Each row below holds a small network's activations on one input, seen along a few directions.
Each table varies a few parts of the input and shows all the possible inputs, shuffled.
Descriptions start from the smaller parts, as in this example, which fits no table here: values(2) and (point or line(9) or (line(4) and ring(8))).
Shared parts are said once, and a part with two or three values counts as separate values.
In the rows, 128 means zero.

A family of inputs:
r1: [140 168 104 155  86 141  99 152 189 114 100]
r2: [168 115  91 183  90 187 102  88 121  62 226]
r3: [109 136 156 166  91 104 192 148 193 142 130]
r4: [128  93  92  94 151  84  88 108 104  75 102]
r5: [166 169 124 125 147 104  53 144 129 160 152]
r6: [163 137 108 167 102 191 100 122  91  76 238]
r7: [ 86 126 188 115 134 125 184 117  97 187  88]
r8: [ 78 110 180 139 136 116 192  78 142 146  78]
r9: [122 105 112  70 155 100  74 145  72 111 115]
r10: [161 165 102 140 139  96  62 103 165 130 143]
r11: [ 93  80 126  69 188 149 172 127  73 154  96]
r12: [101  60 112 101 191 137 188  93 108 117  80]
r13: [153 178 125 130  90 146  96 187 154 142 107]
r14: [124 151 171 138  92 112 189 181 154 175 137]
Question: Describe the family of inputs behind these rows.
Answer: values(2) and (point or ring(6))
Question: Changing only the values(2) part turns r14 into r3. The same change can be made to r5. Which row results?
Answer: r10
Question: Change only the values(2) part in r4. List by row number the other rows that result.
Answer: r9

A family of inputs:
r15: [188 161 101 154 108 164  54 127 110 114 210]
r16: [ 81 121 175 123 149 120 187 109 121 170 100]
r17: [160 183 142 170  58 163 110 170 143 125 182]
r18: [171 146  69 147 138 137  47 106 152  85 165]
r19: [128  93 111  99 149 127  95 116  62  97 167]
r20: [129 163 169 157 100 120 172 172 173 178 144]
r21: [ 91  81 133  89 165 157 190 130  83 141 113]
r22: [ 91 110 163 135 133 117 178  83 142 143  78]
r23: [123 137 143 155  98  95 174 131 187 143 110]
r24: [108  76 124 112 155 154 181 108  97 116  93]
r25: [138  87  90 108 165 111  90  92  92  70 140]
r26: [115 146 139  53 169  65  91 174 118 188  29]
r27: [140 161 106 163  78 134  94 147 184  94 132]
Question: Describe the family of inputs behind these rows.
Answer: point or (values(2) and ring(6))
